Each row below holds a small network's activations on one input, seen along a few directions.
Each table varies a few parts of the input and shows all the possible inputs, shuffled.
Descriptions start from the smaller parts, as in this example, which fits no table here: one of 6 places along a line, together with either a single point or one of 9 places along a line or (one of 2 separate values, together with one of 8 places around a ring).
Shared parts are said once, and a part with two or three values counts as separate values.
In the rows, zero is written as 128.

Other details of the inputs vary at random and push rows far along two fixed directions, the same in every table; ignore that.

A family of inputs:
R1: [104, 143, 126, 138, 137, 109, 104, 71, 191, 110, 150, 95, 138, 152]
R2: [142, 108, 113, 115, 112, 139, 147, 176, 67, 142, 94, 146, 107, 111]
R3: [78, 134, 75, 89, 158, 113, 115, 215, 125, 158, 169, 103, 137, 83]
R4: [102, 130, 90, 116, 134, 109, 98, 89, 171, 124, 158, 94, 121, 123]
R5: [81, 123, 53, 80, 138, 103, 105, 193, 135, 140, 157, 76, 116, 107]
R6: [165, 114, 137, 121, 93, 121, 159, 171, 90, 150, 110, 148, 97, 135]
R7: [101, 132, 103, 105, 170, 132, 115, 129, 149, 155, 185, 113, 142, 100]
R8: [144, 121, 142, 138, 119, 142, 160, 167, 65, 140, 98, 134, 120, 136]
R9: [158, 144, 196, 181, 104, 130, 153, 123, 116, 90, 83, 149, 148, 177]
R10: [108, 131, 116, 115, 164, 130, 113, 117, 157, 144, 175, 122, 148, 113]
R11: [97, 127, 122, 120, 160, 134, 107, 118, 159, 147, 168, 121, 147, 116]
R12: [89, 150, 101, 88, 140, 115, 112, 173, 140, 119, 156, 136, 146, 94]
R13: [101, 160, 147, 138, 107, 96, 101, 114, 187, 68, 126, 111, 150, 179]
R14: [106, 129, 116, 125, 160, 127, 106, 121, 164, 149, 167, 115, 144, 109]
R15: [93, 165, 144, 127, 125, 110, 108, 143, 172, 90, 138, 141, 160, 123]
R16: [150, 104, 106, 120, 131, 157, 136, 116, 81, 167, 116, 139, 98, 92]
R17: [157, 109, 129, 132, 108, 133, 153, 172, 81, 137, 86, 141, 112, 125]
R18: [152, 131, 142, 155, 95, 119, 154, 125, 97, 105, 76, 112, 109, 173]
R19: [153, 141, 183, 159, 94, 140, 152, 119, 96, 94, 75, 165, 132, 156]
R20: [153, 100, 78, 92, 122, 138, 154, 198, 45, 161, 106, 139, 95, 87]
R21: [165, 108, 103, 116, 133, 155, 144, 113, 76, 163, 119, 141, 99, 92]
R22: [173, 96, 124, 127, 131, 153, 150, 110, 90, 159, 113, 141, 107, 117]
R23: [78, 138, 110, 102, 149, 117, 113, 186, 139, 133, 157, 122, 151, 114]
R24: [147, 111, 87, 121, 98, 117, 147, 157, 71, 132, 93, 104, 89, 131]
R25: [100, 136, 141, 127, 145, 133, 99, 90, 181, 117, 157, 142, 149, 122]
R26: [155, 114, 118, 121, 124, 136, 161, 179, 59, 145, 106, 134, 117, 123]
R27: [177, 129, 183, 166, 116, 149, 145, 55, 128, 103, 102, 164, 131, 155]
R28: [160, 151, 199, 171, 108, 135, 165, 119, 104, 88, 94, 152, 149, 179]
R29: [108, 111, 75, 76, 148, 113, 108, 153, 160, 190, 198, 118, 105, 81]
R30: [82, 141, 81, 97, 129, 93, 105, 161, 146, 114, 145, 93, 124, 118]
R31: [106, 139, 174, 144, 139, 133, 105, 75, 198, 105, 148, 144, 162, 150]
R32: [161, 114, 127, 134, 105, 134, 151, 165, 75, 129, 84, 147, 109, 119]
R33: [97, 166, 184, 136, 125, 109, 116, 122, 198, 64, 141, 153, 181, 165]
R34: [145, 120, 161, 141, 104, 137, 151, 147, 98, 116, 86, 153, 127, 150]
R35: [106, 127, 93, 112, 134, 111, 90, 97, 176, 128, 153, 90, 121, 133]
R36: [98, 112, 61, 87, 163, 127, 94, 146, 149, 170, 174, 117, 119, 62]
R37: [175, 110, 147, 163, 104, 139, 144, 64, 115, 120, 92, 104, 103, 170]
R38: [104, 161, 164, 157, 126, 104, 95, 35, 216, 70, 144, 112, 153, 171]
R39: [106, 164, 188, 168, 148, 124, 108, 67, 209, 96, 161, 129, 174, 157]
R40: [172, 129, 166, 168, 113, 151, 139, 66, 116, 121, 94, 152, 118, 134]
R41: [158, 116, 162, 159, 130, 158, 151, 93, 96, 146, 112, 135, 122, 143]
R42: [168, 88, 108, 128, 130, 150, 142, 125, 90, 175, 109, 129, 97, 101]
Each input here is: one of 2 separate values, together with either a single point or one of 5 places around a ring or (one of 3 separate values, together with one of 5 places along a line).
Changing only the choice among 2 separate values turns R36 into R32. The same change can be made to R22. Which row results?
Answer: R33
Changing only the choice among 2 separate values turns R8 into R41. The same change can be made to R2. Which row results?
Answer: R25
Which other rows does R35 become when the place on the ring of 5 takes its other values? List them by row number.
Answer: R1, R4, R37, R38

A family of inputs:
R43: [156, 104, 88, 133, 139, 134, 147, 133, 74, 182, 130, 94, 93, 101]
R44: [57, 162, 111, 87, 156, 113, 96, 167, 169, 107, 184, 137, 172, 96]
R45: [153, 135, 190, 164, 100, 141, 146, 129, 108, 97, 77, 166, 136, 145]
R46: [130, 115, 90, 118, 134, 135, 153, 176, 53, 146, 108, 110, 106, 114]
R47: [173, 110, 176, 173, 113, 150, 140, 72, 129, 121, 87, 161, 125, 148]
R48: [176, 119, 174, 158, 123, 154, 150, 56, 116, 115, 98, 159, 130, 155]
R49: [183, 137, 182, 174, 114, 148, 148, 73, 114, 128, 112, 160, 122, 142]
R50: [154, 106, 93, 107, 144, 163, 138, 121, 69, 175, 127, 138, 100, 83]
R51: [101, 146, 151, 143, 141, 136, 93, 90, 190, 118, 149, 149, 152, 116]
R52: [71, 167, 114, 92, 153, 104, 103, 181, 177, 122, 186, 131, 163, 93]
R53: [147, 80, 90, 111, 121, 144, 134, 133, 91, 183, 114, 119, 83, 106]
R54: [167, 94, 88, 120, 136, 135, 142, 134, 82, 180, 133, 99, 87, 110]
R55: [160, 137, 180, 154, 91, 123, 161, 130, 114, 108, 97, 145, 124, 179]
R56: [59, 151, 97, 91, 156, 106, 92, 168, 177, 104, 182, 107, 167, 126]
R57: [168, 139, 183, 157, 104, 130, 165, 131, 113, 105, 95, 159, 138, 158]
R58: [186, 123, 179, 170, 117, 141, 153, 72, 122, 126, 109, 156, 122, 151]
R59: [150, 130, 177, 148, 94, 134, 155, 116, 102, 93, 92, 151, 131, 183]
R60: [93, 126, 27, 69, 131, 102, 85, 135, 163, 136, 168, 95, 96, 63]
R61: [142, 123, 95, 125, 128, 125, 159, 187, 64, 159, 112, 105, 104, 113]
R62: [76, 165, 185, 141, 131, 107, 97, 125, 227, 63, 144, 155, 190, 153]
R63: [79, 122, 56, 88, 175, 126, 103, 136, 137, 163, 179, 81, 127, 81]
R64: [87, 106, 58, 88, 162, 122, 86, 150, 157, 171, 171, 87, 122, 85]
R65: [75, 170, 181, 151, 126, 103, 89, 120, 224, 59, 142, 128, 187, 178]
R66: [49, 155, 105, 111, 154, 100, 90, 173, 182, 114, 162, 101, 161, 114]
R67: [152, 113, 94, 115, 120, 128, 152, 191, 71, 159, 116, 109, 105, 121]
R68: [108, 140, 139, 127, 152, 127, 102, 74, 185, 103, 158, 109, 153, 152]
R69: [178, 120, 182, 166, 100, 132, 154, 66, 128, 125, 111, 139, 111, 176]
R70: [151, 86, 86, 95, 131, 149, 144, 120, 80, 175, 125, 115, 87, 114]
R71: [69, 166, 188, 141, 118, 100, 93, 120, 228, 63, 146, 142, 178, 178]
R72: [143, 103, 98, 99, 129, 141, 155, 179, 62, 149, 112, 142, 116, 102]
R73: [142, 94, 84, 133, 134, 143, 133, 131, 77, 181, 107, 96, 97, 99]
R74: [163, 151, 153, 148, 70, 102, 138, 107, 112, 67, 65, 150, 112, 163]
What is each input in this table made of?
Answer: one of 2 separate values, together with either a single point or (one of 3 separate values, together with one of 5 places along a line)
Changing only the choice among 2 separate values turns R45 into R51. The same change can be made to R74. Which row results?
Answer: R60
Which other rows does R69 become when the choice among 3 separate values takes its other values? List them by row number.
Answer: R53, R70
Which other rows does R62 become when the place on the line of 5 takes its other values? List them by row number.
Answer: R45, R65, R66, R71
Which other rows does R52 become when the choice among 2 separate values takes its other values? List them by row number.
Answer: R49

A family of inputs:
R75: [171, 134, 204, 167, 90, 146, 139, 137, 137, 111, 79, 177, 144, 164]
R76: [92, 153, 119, 130, 122, 87, 88, 96, 218, 109, 167, 110, 135, 120]
R77: [54, 180, 125, 143, 166, 135, 70, 88, 174, 96, 154, 113, 174, 89]
R78: [139, 90, 89, 108, 132, 153, 148, 128, 56, 198, 125, 104, 80, 122]
R79: [136, 94, 82, 98, 92, 120, 141, 187, 58, 156, 99, 128, 82, 113]
R80: [48, 166, 146, 106, 141, 104, 104, 141, 185, 102, 178, 117, 171, 161]
R81: [72, 136, 120, 114, 125, 102, 75, 94, 210, 113, 169, 119, 137, 133]
R82: [70, 109, 52, 72, 178, 130, 89, 168, 150, 188, 218, 80, 129, 87]
R83: [163, 110, 213, 194, 135, 150, 157, 83, 134, 145, 110, 176, 139, 150]
R84: [161, 133, 166, 161, 103, 127, 147, 111, 119, 67, 66, 142, 135, 181]
R85: [79, 167, 135, 128, 154, 101, 106, 92, 209, 125, 188, 94, 154, 135]
R86: [36, 195, 130, 142, 158, 126, 80, 145, 165, 71, 145, 129, 188, 101]
R87: [156, 160, 191, 171, 99, 118, 172, 113, 111, 102, 94, 130, 135, 183]
R88: [71, 110, 29, 59, 161, 117, 82, 160, 154, 176, 197, 92, 100, 79]
R89: [182, 140, 166, 178, 99, 123, 147, 63, 138, 104, 98, 128, 104, 165]
R90: [162, 111, 93, 121, 127, 131, 167, 205, 52, 174, 128, 99, 101, 106]
R91: [177, 127, 190, 150, 98, 148, 128, 61, 135, 107, 94, 168, 113, 146]
R92: [71, 137, 39, 67, 133, 76, 99, 217, 152, 150, 176, 97, 115, 66]
R93: [86, 181, 131, 119, 128, 82, 105, 143, 204, 79, 165, 117, 152, 140]
R94: [166, 141, 201, 139, 83, 135, 142, 114, 123, 85, 81, 178, 128, 155]
R95: [158, 121, 175, 170, 131, 146, 149, 53, 120, 113, 85, 120, 135, 178]
R96: [64, 158, 148, 117, 146, 111, 99, 156, 193, 97, 191, 113, 180, 158]
R97: [146, 136, 184, 164, 117, 135, 160, 109, 106, 88, 73, 132, 152, 189]
R98: [190, 108, 88, 103, 147, 146, 147, 111, 60, 171, 141, 151, 102, 82]
R99: [184, 135, 186, 190, 118, 139, 157, 75, 128, 122, 118, 115, 130, 172]
R100: [143, 102, 82, 94, 109, 131, 147, 184, 55, 153, 108, 123, 81, 121]
R101: [144, 99, 87, 81, 120, 156, 168, 170, 58, 152, 109, 162, 101, 73]
R102: [168, 76, 85, 125, 157, 155, 146, 139, 66, 179, 117, 93, 106, 109]
R103: [164, 79, 61, 111, 136, 144, 135, 129, 74, 164, 96, 105, 81, 100]
R104: [183, 120, 188, 176, 103, 159, 129, 82, 150, 134, 91, 167, 132, 158]
R105: [156, 84, 84, 93, 129, 169, 155, 114, 70, 168, 122, 150, 89, 67]
R106: [141, 86, 120, 120, 143, 144, 162, 216, 60, 202, 115, 160, 108, 79]
R107: [79, 131, 106, 119, 137, 102, 74, 92, 215, 99, 147, 110, 155, 121]
R108: [68, 153, 137, 120, 170, 108, 96, 157, 201, 84, 175, 104, 196, 145]
R109: [176, 121, 87, 92, 137, 135, 158, 165, 44, 156, 133, 163, 110, 87]
R110: [154, 124, 167, 166, 85, 118, 139, 114, 123, 67, 57, 146, 136, 173]
Changing only one part turns R78 into R80. The same change can be made to R99. Which row results?
Answer: R90
What is each input in this table made of?
Answer: one of 2 separate values, together with either a single point or one of 5 places along a line or (one of 3 separate values, together with one of 4 places along a line)
Which other rows does R96 become when the choice among 2 separate values takes its other values? List them by row number.
Answer: R82
Start at R108 and move only the place on the line of 4, one step at a time. The first step leads to R97. Which rows follow, in order?
Answer: R84, R110

A family of inputs:
R111: [89, 178, 187, 144, 127, 115, 100, 114, 212, 64, 146, 164, 185, 143]
R112: [151, 108, 115, 131, 116, 136, 160, 168, 61, 140, 87, 113, 108, 137]
R113: [91, 175, 170, 136, 117, 83, 102, 112, 223, 60, 156, 128, 171, 177]
R114: [165, 101, 93, 130, 117, 143, 141, 113, 69, 144, 93, 109, 90, 125]
R115: [96, 146, 159, 154, 141, 109, 95, 76, 220, 104, 163, 101, 158, 167]
R116: [67, 131, 65, 72, 148, 99, 102, 198, 155, 153, 188, 89, 130, 102]
R117: [156, 118, 108, 126, 98, 128, 147, 167, 65, 129, 77, 125, 98, 123]
R118: [83, 132, 76, 70, 155, 105, 106, 193, 162, 154, 193, 130, 137, 77]
R119: [157, 105, 133, 129, 131, 154, 162, 165, 62, 155, 99, 145, 119, 116]
R120: [66, 182, 174, 150, 126, 98, 98, 114, 207, 50, 139, 129, 186, 172]
R121: [187, 136, 219, 195, 106, 158, 147, 26, 127, 82, 80, 169, 143, 182]
R122: [72, 118, 35, 63, 145, 100, 79, 145, 174, 151, 177, 92, 106, 75]
R123: [174, 90, 109, 119, 111, 151, 141, 103, 87, 162, 101, 150, 84, 97]
R124: [174, 87, 123, 142, 135, 157, 149, 113, 84, 189, 116, 128, 98, 116]
R125: [166, 109, 102, 139, 128, 143, 154, 112, 65, 157, 107, 97, 92, 125]
R126: [73, 131, 84, 71, 162, 117, 103, 193, 156, 166, 196, 122, 139, 86]
R127: [166, 150, 232, 196, 99, 148, 159, 87, 110, 72, 67, 181, 155, 182]
R128: [171, 106, 119, 137, 142, 160, 157, 106, 66, 173, 118, 131, 105, 103]
Changing only one part turns R119 into R112. The same change can be made to R124. Which row results?
Answer: R115
What is each input in this table made of?
Answer: one of 2 separate values, together with either one of 4 places along a line or one of 5 places around a ring
